Each row below holds a small network's activations on one record, seen along a few directions.
After each row come some of the record's fields: F, W, K, L, M.
A field that a record lacks is written missing.
The largest differences between rows may come from other fields.
In the rows, 500 means zero.
Random noise pushes rows far along 2 fixed directions. That doesn't count. These rows show it; they differ only by the noise:
[624 555 429 508 539 400 686 641 449 397 427 537 484 659 547 342 458 435
 463 551]
[465 578 687 515 489 732 259 343 518 508 590 331 808 251 712 860 682 564
 628 443]
[528 561 582 516 495 601 422 457 500 464 528 429 661 412 635 656 587 522
 559 486]
[576 591 516 496 573 499 580 569 434 432 468 417 649 542 638 495 547 441
 527 517]

[419 434 479 514 488 585 415 499 521 569 482 596 405 390 437 537 489 582
 534 572] : F=f3, W=missing, K=k1, L=l2, M=m2
[383 660 462 497 765 513 489 475 374 511 369 331 836 489 630 461 570 490
 474 633] : F=f4, W=w1, K=k1, L=l2, M=missing
[445 608 456 519 613 472 542 472 373 580 431 417 445 483 617 472 641 409
 512 623] : F=f3, W=missing, K=k2, L=l1, M=m1
[560 488 546 481 560 571 553 562 520 361 519 440 709 524 537 548 434 495
 532 418] : F=f5, W=missing, K=k1, L=l2, M=m2
[614 663 489 571 623 391 700 521 403 425 478 283 561 678 667 405 577 296
 437 517] : F=f5, W=w2, K=k2, L=l2, M=m1
[384 405 466 482 457 595 397 529 535 577 490 693 343 411 357 522 438 595
 505 557] : F=f3, W=missing, K=k2, L=l2, M=m2
[362 506 553 496 523 593 353 416 451 652 505 473 483 339 537 627 615 515
 578 564] : F=f3, W=missing, K=k1, L=l2, M=missing
[407 389 564 432 509 588 443 543 539 499 567 497 695 399 398 576 409 577
 573 340] : F=f2, W=w2, K=k1, L=l2, M=missing
[444 509 445 563 442 531 388 372 604 430 533 558 516 497 421 548 433 619
 391 492] : F=f2, W=missing, K=k2, L=l1, M=m1
[598 525 374 538 600 353 722 595 465 402 419 478 412 693 485 257 453 393
 388 550] : F=f3, W=missing, K=k2, L=l2, M=m1
[489 562 513 493 559 541 513 507 421 611 463 422 412 443 602 515 625 415
 547 604] : F=f3, W=missing, K=k2, L=l1, M=m2
[406 465 356 482 606 497 537 638 509 451 403 651 549 515 362 361 344 603
 436 561] : F=f4, W=missing, K=k2, L=l1, M=m2
[536 453 380 489 484 363 647 593 465 521 445 621 230 599 428 310 461 421
 449 551] : F=f3, W=missing, K=k2, L=l1, M=m1
[608 571 608 589 517 542 510 376 526 427 567 268 627 486 698 619 648 383
 483 444] : F=f5, W=missing, K=k2, L=l2, M=m1
[548 421 565 293 603 471 661 744 384 430 525 443 765 593 486 429 391 421
 652 314] : F=f1, W=missing, K=k1, L=l2, M=missing
[526 493 472 562 478 468 563 497 519 529 486 522 335 529 444 437 490 489
 449 535] : F=f3, W=w2, K=k1, L=l1, M=missing
[484 594 547 638 436 571 313 235 565 568 528 376 462 341 640 676 699 528
 464 573] : F=f3, W=w3, K=k1, L=l1, M=m1
[591 514 435 620 444 419 558 432 598 383 486 496 441 581 475 412 449 511
 348 523] : F=f3, W=missing, K=k1, L=l1, M=m1
[621 430 488 512 436 385 676 601 491 481 482 584 282 631 465 354 450 406
 498 513] : F=f5, W=missing, K=k1, L=l2, M=missing
[419 545 573 567 470 613 331 310 510 566 542 432 508 316 604 708 659 527
 527 527] : F=f3, W=missing, K=k1, L=l1, M=m1
[547 528 385 640 410 401 513 395 558 535 448 589 140 551 482 396 568 494
 385 654] : F=f3, W=w3, K=k2, L=l2, M=m1
[440 548 357 611 526 449 483 445 582 428 446 561 469 551 413 386 453 573
 319 586] : F=f4, W=w3, K=k2, L=l2, M=m1
[451 431 581 599 408 641 346 373 640 506 573 547 477 360 417 658 500 617
 451 459] : F=f3, W=w2, K=k2, L=l2, M=missing
[456 726 452 545 708 413 598 526 334 583 385 269 613 566 676 388 657 351
 461 663] : F=f3, W=w3, K=k1, L=l1, M=missing
[526 460 486 414 548 524 565 624 469 496 484 509 482 495 475 465 460 465
 568 478] : F=f3, W=missing, K=k2, L=l1, M=m2
[419 461 416 493 460 487 433 478 543 479 465 692 452 543 341 445 371 660
 432 548] : F=f2, W=w1, K=k1, L=l1, M=missing
[484 391 405 472 449 425 529 636 563 419 464 719 485 582 286 331 320 633
 423 488] : F=f2, W=w3, K=k2, L=l2, M=missing
[660 424 439 458 387 307 696 681 489 446 473 661 297 692 398 273 387 465
 488 479] : F=f5, W=w3, K=k1, L=l1, M=missing
[491 602 389 374 714 356 692 664 292 490 386 424 711 680 567 283 455 401
 499 534] : F=f2, W=w1, K=k1, L=l1, M=m1
[417 490 531 596 344 559 308 303 551 642 545 561 226 324 513 665 657 540
 488 590] : F=f3, W=missing, K=k2, L=l1, M=m1
[485 366 522 386 524 594 548 658 559 389 552 607 666 529 327 498 273 575
 527 305] : F=f1, W=w2, K=k2, L=l2, M=m2
[619 604 617 548 580 579 549 461 496 413 532 250 717 523 710 599 601 375
 503 466] : F=f5, W=missing, K=k2, L=l2, M=m2
[458 368 453 409 491 463 563 665 459 557 477 659 326 518 334 386 408 499
 543 511] : F=f3, W=missing, K=k2, L=l2, M=missing
[368 505 410 578 430 532 342 373 595 512 523 618 397 448 359 536 459 634
 391 555] : F=f4, W=missing, K=k2, L=l2, M=m1
[420 548 367 602 513 447 456 441 566 466 448 571 472 525 438 409 480 574
 327 580] : F=f4, W=w3, K=k2, L=l1, M=m1
[586 321 713 447 232 633 317 383 683 431 717 481 615 334 491 797 477 594
 632 201] : F=f1, W=missing, K=k1, L=l1, M=m1

Here are new rows. What are their fields?
[683 615 448 447 585 256 807 697 317 505 399 410 426 770 620 231 547 274
 503 568] : F=f5, W=w3, K=k1, L=l1, M=missing
[355 606 456 572 611 554 385 389 482 512 454 430 648 397 556 565 583 552
 428 582] : F=f4, W=missing, K=k2, L=l1, M=m1
[435 592 534 625 491 586 353 294 620 415 524 378 763 425 552 646 528 620
 371 510] : F=f2, W=missing, K=k1, L=l1, M=missing
[438 609 391 567 690 408 583 531 422 478 377 418 594 585 547 333 523 433
 377 617] : F=f4, W=missing, K=k2, L=l2, M=m1
[492 579 458 519 588 419 620 560 379 606 414 434 367 535 586 392 610 370
 493 656] : F=f3, W=missing, K=k2, L=l1, M=missing
[506 612 460 583 577 448 560 445 432 525 443 382 449 509 623 455 639 399
 431 620] : F=f3, W=missing, K=k2, L=l1, M=m1
[441 461 501 405 489 489 418 558 467 553 483 589 603 458 440 481 481 607
 534 482] : F=f2, W=w3, K=k2, L=l1, M=missing
[624 586 514 620 514 421 627 440 458 479 489 356 403 579 672 458 636 334
 454 562] : F=f5, W=missing, K=k1, L=l2, M=m1
[565 508 592 379 544 477 624 645 401 503 542 406 605 565 534 498 487 377
 606 388] : F=f5, W=w2, K=k2, L=l1, M=missing
[518 611 509 590 554 466 508 387 432 583 481 311 459 457 688 522 696 375
 480 598] : F=f3, W=missing, K=k1, L=l1, M=m1
[444 410 480 475 388 573 422 527 537 558 510 719 297 424 385 547 442 583
 531 523] : F=f3, W=missing, K=k2, L=l1, M=m2
[567 446 514 617 398 520 502 442 660 347 525 593 471 539 424 507 414 575
 375 483] : F=f5, W=missing, K=k2, L=l2, M=missing
[430 436 510 618 403 604 335 354 650 463 521 622 451 386 397 606 467 669
 419 537] : F=f3, W=missing, K=k1, L=l2, M=missing
[394 320 572 395 353 579 347 518 500 657 578 698 331 348 351 611 466 598
 655 441] : F=f3, W=missing, K=k1, L=l2, M=missing
[529 477 368 589 433 459 567 541 584 429 431 715 260 594 368 358 382 562
 354 604] : F=f3, W=missing, K=k2, L=l1, M=m2
[383 495 501 487 535 602 329 403 537 470 463 545 721 382 484 608 502 683
 485 529] : F=f2, W=w1, K=k1, L=l1, M=missing
[456 484 431 532 476 482 440 431 568 444 439 612 543 529 426 458 430 653
 396 559] : F=f2, W=w1, K=k1, L=l1, M=missing
[487 407 424 479 566 551 543 628 612 317 475 621 679 558 336 404 278 616
 403 427] : F=f2, W=missing, K=k2, L=l2, M=m2
